A small network was shown many inputs. Here are its activations along a few directions, one row for each input.
Each table varies a few parts of the input and shows all the possible inputs, shuffled.
Descriptions start from the smaller parts, as in this example, which fits no table here: one of 4 places along a line, together with either a single point or one of 11 places along a line or (one of 3 separate values, together with one of 8 places around a ring).
Shared parts are said once, and a part with two or three values counts as separate values.

Other details of the inputs shift rows strongly along two fixed directions, in all tables alike. That doesn't count.

A family of inputs:
r1: [ -1 -12  29 -12   1 -28 -16  45 -28  32 -12 -62]
r2: [ 10 -26  -6  13 -11  13 -14 -25  11  -3   0  38]
r3: [-30  68 -16 -15  -6  -5  29  16  12 -12  21   9]
r4: [  8 -23  -4   5  -7  -2 -22 -22  10  -3  -2  44]
r5: [ -5 -19   1  12  22   0  -4 -34  -6  -8  -5  34]
r6: [  5 -25   0  14 -15   2 -17 -29  13   1   3  30]
r7: [-30  64 -18 -11 -23   4  25  11  23 -14  26  -1]
r8: [ -5 -27  10  14 -13  -5 -16 -30   7   4   1  17]
r9: [  3 -22  -5  13 -12 -10 -20 -29  11  -2  -9  30]
r10: [ -6 -31   9  13  -6 -19 -20 -31   1   9 -10  16]
r11: [-29  68 -10 -20  -5  -7  23  18  14 -15  26  14]
r12: [  0  -1  17  -7  29  -8   4  45 -41  17 -17 -58]
r13: [ 35 -29  40 -31   0 -22  12  51  -6  31 -18 -81]
r14: [ -8 -23   0  17 -14  -1 -15 -39  14  -2   0  19]
r15: [ -9 -30   9  18  15   3 -10 -36  -6  -4  -4   9]
r16: [ -9 -18   1  17   8   6  -5 -45  -3 -12   1  19]
r17: [-32  76 -18 -13 -29   4  30  11  31 -24  32  16]
r18: [ 16 -36  26 -11 -10 -19   7 -36  31  -2  -5  13]
r19: [ 34 -41  15 -13  -5  -2   8 -24  29  -4  -9  21]
r20: [ -5  -6  19  -3   4  -9  -1  32 -31  21  -8 -74]
r21: [  1 -31  11  15  23  11  -7 -28 -11  -5  -2  20]
r22: [-10  63 -39 -16 -28   9  20  28  24  -9  13  10]
r23: [-16  60  -7 -19   1  14  25  29   8 -16  29   5]
r24: [  7 -17  -8  15  16   7  -8 -29  -1 -12 -11  40]
r25: [-10  76 -48 -14 -19  15  29  20  30 -21  22  28]
r26: [-32  66 -22 -13 -19  -9  23  13  19 -10  18  -2]
r27: [-10  -1  27 -11   9 -26  -8  37 -26  21  -4 -51]
r28: [ 14   0  11  -3  19  13   4  48 -29  13 -10 -49]
r29: [ 16 -30  -3  15   6  15 -12 -17  -1  -2  -1  26]
r30: [ -7 -17  -8  15  22   3  -5 -40  -3 -11  -7  32]
r31: [ 19 -11   8  -5  17  -5  -5  58 -36  24 -21 -59]
r32: [ -7   0  13  -6  20 -14   3  32 -40  20 -16 -67]
r33: [ -2 -25   1  16  21  14  -5 -31  -7  -9  -4  16]
r34: [ 11 -22   6  10  16  17 -13 -23   1 -10   4  38]
r35: [ -7   0  29  -9  17  -6  -1  35 -27  14   4 -47]
r36: [-17  73 -37 -12 -42  13  23  14  41 -16  30  19]
r37: [-14 -22   9  12   3 -18 -12 -33  -1   1  -4  19]
r38: [ -6  -8  26  -5  25 -19  -1  42 -42  23 -19 -68]
r39: [ 13  -8   2  -4  -4   8  -5  48 -20  23 -11 -56]
r40: [ 11 -18  20  -8   2 -21 -14  58 -35  41 -20 -76]
r41: [ -5 -22  13   9 -13  -6 -21 -32  13  -2   8  29]
r42: [ -1  56 -31 -11 -14  22  24  37  15 -10  19  -5]
r43: [ -9  -2  24  -4   2 -10   1  32 -22  20   0 -54]
r44: [  9 -35  29  -9   3 -19  12 -39  25  -7  -2  12]
r45: [ -2 -21   5  16  18  13  -4 -33  -4 -15  -1  29]
r46: [-33  79 -32 -14 -27  -5  29   0  26 -21  25  16]
r47: [ -5  67 -27 -21 -14   7  20  34  20 -15  25  24]
r48: [ -9 -23  -2  14  -9 -15 -18 -34   6   4 -10  13]
r49: [  8 -28  24  -9  13 -10  18 -46  25 -15   0  26]
r50: [ 12 -20 -11  17  12  23  -6 -34  -2 -12  -4  27]
r51: [ 12  -1   4  -2  19  15   4  44 -27  16 -10 -53]
r52: [ 36 -46  25 -10  25   2  11 -21  10  -2 -15   6]
r53: [-20  63 -23 -11 -37   5  21  11  24 -11  23  -3]
r54: [ 11 -22 -12  13   6   4 -11 -26   4  -5  -4  42]
r55: [ -7 -34  25  11   5  -9 -21 -28  -3   1   4  12]
r56: [-11 -20  10  15  11   3  -6 -37   0  -7   4  27]
r57: [ 16  -5  -2  -4  -7  10  -3  41 -21  19 -10 -53]
r58: [ -9 -23  13  16  12   2  -7 -32  -5  -9  -2  17]
r59: [  4  -2   2  -5  -6 -14  -9  41 -18  27 -15 -57]
r60: [ 17 -29  20 -10  22   0  20 -39  20 -16  -2  26]
r61: [ -9  70 -35 -18 -31   7  22  31  26 -14  15  19]
r62: [ 20 -35  -9  19   7  17 -14 -25  -7  -4  -7  15]
r63: [  5 -23  -2  16 -17   3 -18 -31  16  -6   0  32]
r64: [  8 -18   0   8  18   4 -14 -24  -1  -8  -3  42]
r65: [ 38 -40  13 -11  10   1  12 -24  24  -8  -6  22]
r66: [-15  75 -24 -20 -42   8  18  21  42 -18  39  31]
r67: [ -5 -22  -3  14 -11 -14 -17 -37   2   2 -11  11]
r68: [ 11  -3   4 -10  -1  -6  -5  51 -23  26 -14 -45]
r69: [  8 -34  -6  15  -8  -9 -23 -29  -3   7 -16   7]
r70: [ -8  -9  26  -5  11 -25  -5  40 -35  25 -17 -68]
r71: [ 19 -17   6  -7   4  -6 -10  57 -41  34 -27 -79]
r72: [-11  68 -34 -13 -40  12  22  18  29 -13  25   4]
r73: [ 10 -29   0  14  22   5 -12 -22 -11   0 -13  26]
r74: [ -7  66 -24 -13  -8  25  30  28  17 -16  25  16]
r75: [ -1  -5  21  -3  -9 -11  -6  38 -19  22  -8 -59]
r76: [  2 -20   0   7 -12 -12 -24 -28  14  -1   1  39]
r77: [ 13 -29  -8  16  21   8 -12 -27 -16  -2 -18  13]
r78: [ 14 -22 -20  15   6   7 -11 -30  -1  -7 -10  30]
r79: [ -2  54 -22 -15 -29  17  19  40  17  -8  16  -1]
r80: [-20  69 -31 -14  -1   9  32  12   7 -20  16   7]
r81: [  1 -24  -1  16  19  15  -4 -35 -11 -10  -4  13]
r82: [ 11 -33  -3  15  25   6 -14 -18 -16   4 -20   7]
r83: [ -5  75 -36 -13 -23  24  30  27  30 -25  29  27]
r84: [ 14 -31   6   7  -7   9 -22 -14   5   0   1  29]
r85: [ 15 -25   0  10   5  14 -16 -19   6  -9   7  40]
r86: [ -7 -23   5  13  -9 -17 -18 -30   5   1 -10  18]
r87: [ -9  -7  17  -4  24 -16   0  36 -38  24 -18 -69]
r88: [ -2   3  19 -12  28  -9   1  40 -33  14  -5 -40]
Description of these inputs: one of 8 places around a ring, together with either a single point or (one of 2 separate values, together with one of 5 places along a line).
Question: The inputs of r63 and r79 match in every part but the place on the ring of 8. If r69 is changed in the same way as r63 into r79, which row does it become?
Answer: r71
Question: The inputs of r41 and r84 match in every part but the place on the ring of 8. If r18 is changed in the same way as r41 into r84, which row does it become?
Answer: r19
Question: The inputs of r64 and r1 match in every part but the place on the ring of 8. If r50 is changed in the same way as r64 into r1, which row does it become?
Answer: r53
Question: Change only the choice among 2 separate values in r27. List by row number the other rows that result.
Answer: r55
Question: Which other rows agree with r11 in the place on the ring of 8? List them by row number.
Answer: r3, r15, r16, r32, r35, r38, r49, r56, r58, r87
Question: Change only the place on the line of 5 in r64. List by row number the other rows that result.
Answer: r24, r73, r77, r82
Question: Which other rows agree with r88 in the place on the ring of 8? List them by row number.
Answer: r5, r12, r21, r23, r30, r33, r45, r60, r80, r81
Question: Change only the place on the line of 5 in r20. List by row number the other rows that result.
Answer: r7, r17, r43, r55
